Each row below holds a small network's activations on one input, seen along a few directions.
In each table, some parts of the input vary, and every possible input appears once, in random order.
Descriptions start from the smaller parts, as in this example, which fits no table here: one of 2 separate values, together with either a single point or one of 11 places around a ring or (one of 4 places along a line, together with one of 8 places around a ring).
Shared parts are said once, and a part with two or three values counts as separate values.
In the rows, zero is written as 128.

Other details of the inputs shift rows strongly along two fixed directions, in all tables alike. That doesn't count.

Table:
r1: [133 113 117 140  83 163 230 154 133 137  24 155 118]
r2: [ 58 105 184 105 165  99   7 128 130 120 214 144 116]
r3: [117 111 189 164 207 134  45  92 129  75 227 149 124]
r4: [125 191  77 118  85  51  90 180  67 120 223  83 171]
r5: [149 169  53 132  70  36 201 175 114 129 158  58 102]
r6: [224 204  71 164  84 134 188 134  84 138 114  64 155]
r7: [150 194  34  57  87  59 107 151  85 105 220 118 175]
r8: [ 47  49 226 143 171 126  88 111 158  75 146 208  94]
r9: [197 193 104 153 125  57 102 136  76 105 218  47 121]
r10: [ 51  91 198 125 146 110   8 121 113  95 226 161 155]
r11: [137 108 116 120  92 145 218 132 136 153  10 128  84]
r12: [192 192 105 167 108  65 105 121  69  83 229  52 146]
r13: [116 127 168 151 217 110  50  95 175 110 215 133 122]
r14: [135 175 107 114  73  52  83 173  59 127 222  56 147]
r15: [ 44  85 163 132 191  80  84 148 161  77 216 168  89]
r16: [141 100 128 136  81 164 234 149 122 127  25 150 125]
r17: [121  97 188 146 213 161  59  75 187 136 131 161 100]
r18: [113  98 179 150 230 179  76  87 180 125 143 169 121]
r19: [142 157  66 114  87 118 142 167  90 164 130 100 170]
r20: [149 173  44  66  79 109 208 150 137  83 133 117 126]
r21: [147  94 179 150 175 190  99  75 143 124  86 150 116]
r22: [197 193  88 153 122 129 160 122 106 131 122  81 150]
r23: [ 81  87 135 115 148 166  95 117 169 169 104 166 151]
r24: [126 120 104 130  99 157 230 148 142 135  16 146 117]
r25: [ 69  71 147 130 163 139 151 127 191 122  94 169  93]
r26: [140 122 106 121  73 199 167 145 108 178  28 149 177]
r27: [123  95 196 140 217 163  56  72 168 121 126 161  98]
r28: [135 169 112 118  61  58  82 167  55 116 220  61 159]
r29: [ 86  78 170 121 132 189  88 130 120 135 104 182 165]
r30: [138 119  89 108  92 179 169 132 142 210  27 123 148]
r31: [190 233  70  87 132  84 145 103 100  94 240  79 149]
r32: [ 75  74 161 126 152 132 138 115 178 135  85 169  71]
r33: [ 85  62 191 133 138 145 138 118 150 109  82 181  86]
r34: [139 120 107 103  79 184 158 125 137 210  18 122 145]
r35: [198 138 106 145 142 188 186  97 166 183  24 110 132]
r36: [140  99 130 132  90 153 220 136 128 151   7 137  86]
Description of these inputs: one of 3 separate values, together with either a single point or one of 11 places around a ring.
Changing only the choice among 3 separate values turns r4 into r22. The same change can be made to r19. Which row results?
Answer: r18
Change only the choice among 3 separate values in r29. List by row number the other rows that result.
Answer: r3, r16

Table:
r37: [124 135 130 141 127  87 110 146 119 130 161 102 108]
r38: [126 141 133 130 163 110  95 119 138 102 191 137 128]
r39: [104 132 131 121 160  85  89 131 144 119 187 129 111]
r40: [139 121 107 125 128 176 179 121 146 151  56 147 137]
r41: [ 71  82 173 110 150 140  88 122 140 109 136 182 119]
r42: [175 145 106 117 118 169 177 107 134 147  65 115 134]
r43: [119 134 153 125 149 120  65 108 117 115 184 126 130]
r44: [133  85 161 148 153 205 153  98 156 147  26 169 123]
r45: [196 179  90 144  81  88 166 140  80 128 141  58 131]
r46: [139 117 124 138 103 150 171 129 135 149  67 121 125]
r47: [186 190  73 133  74 103 155 150  79 134 144  73 161]
r48: [128 116 125 119 119 159 132 126 132 165  74 133 134]
r49: [123 142 111 120 127  94 121 134 135 117 175 114 127]
r50: [ 85  92 164 120 153 144  80 116 151 130 142 161 131]
r51: [ 88  98 161 129 164 151  84 123 143 122 147 167 140]
r52: [139 158  86 110  89  82 159 154 105 105 156 103 122]
r53: [122 111 134 125 101 143 177 134 128 131  70 142 115]
r54: [106 125 143 150 145  98 104 144 123 104 183 126 126]
Describe the family of inputs behind these rows.
Answer: one of 3 separate values, together with either a single point or one of 5 places along a line
Changing only the choice among 3 separate values turns r50 into r49. The same change can be made to r47. Which row results?
Answer: r38
Change only the place on the line of 5 in r37. List by row number the other rows that result.
Answer: r44, r45, r46, r54
Change only the choice among 3 separate values in r54. List by row number the other rows that result.
Answer: r40, r51
